A small network was trained on made-up records. Each row is its average activation on records with the value named, seen along a few directions.
Values that are neighbours, or in one group, have similar rows; names and order tell nothing.
In the rows, 500 means zero.
Strong random noise was added to every row along 10 fixed directions; ignore it. To show where, here is one row again and again, with new noise each time:
[657 480 593 407 655 422 597 287 505 521 715 681 524 478 476 525 625 493
 450 574 215 548 586 636 519]
[549 442 609 465 539 579 527 325 388 518 566 508 477 471 667 515 608 601
 564 501 398 407 777 533 489]
[366 470 467 400 404 407 573 493 683 621 570 505 499 605 471 526 572 549
 479 455 536 572 475 436 620]
[594 387 537 500 586 502 445 476 465 469 379 532 416 298 508 375 417 625
 593 497 434 644 287 467 368]
[500 555 455 404 606 504 390 379 425 397 286 508 583 620 462 379 396 451
 489 675 559 586 364 581 450]
[869 270 538 648 542 486 478 460 209 313 413 809 459 209 362 532 578 722
 588 493 503 329 488 370 438]
[387 720 621 340 680 291 491 448 684 616 508 394 651 558 529 407 407 307
 544 439 232 778 334 628 569]
[598 503 483 530 768 662 499 559 410 411 128 531 529 564 496 494 399 382
 463 662 462 523 326 551 323]
[429 667 540 472 405 666 448 537 494 616 266 381 500 543 599 437 326 296
 364 562 545 525 542 412 695]
[595 395 483 503 470 382 455 489 499 454 506 588 500 259 396 411 490 580
 641 373 470 571 395 400 512]
[524 356 371 534 474 760 545 564 503 398 454 449 481 532 508 479 448 397
 524 592 506 520 593 641 326]
[549 404 586 351 259 437 382  98 323 500 658 648 374 566 545 373 543 894
 379 749 658 515 565 500 642]


Field BIB:
raros: [387 636 350 536 441 649 364 522 403 363 288 383 548 707 496 451 349 329
 439 675 624 527 562 563 515]
sufu: [588 471 588 502 716 325 586 325 507 479 765 571 624 272 554 596 803 531
 749 219 223 390 777 597 346]
von: [522 521 512 534 673 822 518 460 353 574 184 504 283 565 753 524 564 609
 353 675 515 310 665 405 404]
sov: [617 628 637 500 800 369 621 568 521 641 415 695 538 596 442 711 619 402
 295 517 325 391 379 347 675]
fodu: [396 508 394 642 461 637 346 635 429 372 341 288 492 356 544 402 393 512
 698 371 723 408 520 409 335]
seri: [419 528 479 436 445 376 409 509 433 379 389 446 676 634 480 419 406 491
 558 551 626 543 428 575 469]
busi: [480 459 363 360 425 264 316 228 457 336 815 548 510 429 417 248 489 621
 666 486 550 579 547 568 540]
puzur: [469 525 537 334 536 489 518 329 514 572 546 565 498 597 578 511 557 545
 398 601 489 504 577 520 509]
sen: [317 625 500 487 434 360 423 594 551 474 434 325 602 852 564 539 422 538
 488 574 696 531 396 584 606]
noso: [665 223 376 517 431 756 591 289 407 455 663 680 248 449 471 520 621 815
 347 740 568 453 503 582 228]
metob: [469 449 395 625 318 606 496 638 434 437 469 464 491 564 494 604 604 577
 501 453 681 285 763 396 563]
gabu: [471 350 334 561 355 631 403 576 379 323 609 406 485 465 513 389 347 550
 614 549 654 489 613 630 376]
tetem: [486 498 375 558 452 463 622 655 593 471 416 567 558 550 330 657 606 374
 431 406 653 404 444 400 519]
loni: [370 506 351 455 536 328 458 613 648 380 508 401 603 686 338 545 491 445
 619 428 560 484 397 483 527]
kese: [441 604 626 568 568 637 457 533 513 664 379 377 305 475 657 531 454 595
 403 517 537 497 413 420 471]
mun: [435 384 499 545 402 486 522 614 488 512 395 527 514 694 523 640 618 714
 517 484 671 375 469 376 508]
nal: [454 587 611 585 559 527 487 512 431 473 485 347 636 635 616 607 537 477
 596 452 436 406 682 706 373]
kivud: [434 771 634 526 567 405 332 484 307 504 314 406 622 615 572 440 368 531
 446 585 602 455 424 512 613]
lemek: [367 802 386 468 528 606 443 529 558 476 525 359 580 573 446 406 318  66
 368 582 468 581 545 621 597]
rurar: [445 542 483 346 733 559 505 346 665 579 553 445 498 440 530 390 525 308
 537 508 335 610 394 542 377]
val: [395 252 297 457 418 752 635 553 726 604 625 374 307 395 618 451 504 447
 497 476 453 636 632 476 365]
roge: [750 405 428 529 489 448 542 412 377 384 706 716 588 358 311 579 667 388
 516 461 500 270 678 498 519]
fov: [452 387 370 506 474 521 595 599 753 497 756 436 401 464 438 423 454 404
 492 469 261 753 417 695 338]
fofep: [545 422 549 635 563 743 493 681 348 424 256 416 456 439 608 607 475 486
 597 476 629 293 570 436 308]
lav: [589 509 515 551 439 391 464 440 444 488 574 593 542 240 398 406 492 535
 582 417 456 535 417 456 473]
zoziv: [350 396 524 364 743 569 682 495 767 681 344 475 272 622 690 518 605 645
 402 565 469 687 301 452 353]
mikop: [644 555 654 515 658 439 610 462 441 555 507 660 480 498 474 628 569 441
 383 534 401 439 382 482 540]
mos: [731 538 864 715 618 419 670 758 404 549 633 559 531 453 489 698 409 492
 493 469 204 534 327 712 419]
BIB is arranged as 6 separate groups.
- List the group mates of mun, in the order listed. => seri, puzur, val, zoziv
- List the group mates of rurar, in the order listed. => roge, fofep, mikop, mos
- List the group mates of nal, in the order listed. => sufu, noso, tetem, lav
- List the group mates of von, in the order listed. => raros, metob, fov
- List the group mates of fodu, in the order listed. => kese, kivud, lemek

Field RALOZ:
negum: [566 561 518 563 731 405 453 522 473 458 517 454 575 140 512 461 538 406
 772 182 277 460 594 412 440]
geru: [445 421 428 504 385 481 518 669 611 341 664 321 699 541 466 430 345 282
 717 410 385 722 532 855 319]
lir: [399 405 219 397 321 721 329 317 493 520 418 491 294 309 485 315 534 568
 476 531 886 331 587 145 573]
rasop: [549 465 422 530 515 532 511 448 493 500 587 562 432 336 403 491 559 487
 492 471 526 444 486 428 451]
goba: [252 350 455 392 309 640 679 565 824 715 542 344 360 672 645 514 519 572
 422 516 548 730 430 562 426]
noder: [501 575 699 541 411 122 320 509 318 340 533 444 699 556 486 423 367 716
 723 417 534 609 381 641 554]
zosu: [318 428 453 558 485 648 613 779 656 490 363 289 538 797 598 609 441 424
 545 486 555 574 495 680 337]
mib: [235 697 638 583 495 631 531 764 595 615 492  76 579 649 749 548 342 296
 586 392 371 582 576 684 385]
bimel: [538 391 437 621 242 662 317 769 552 377 429 316 358 276 442 204  45 482
 533 585 538 890  70 651 311]
nosup: [501 708 243 338 566 461 492 286 590 549 564 629 634 347 350 470 707  60
 470 327 453 249 936 206 892]
RALOZ is arranged as a line.
- A walk along RALOZ starts at rasop and steps to its neighbour lir. Put zosu, mib, bimel, nosup in the order it reaches them. => mib, nosup, bimel, zosu
- List every value one step from goba, in the order listed. => geru
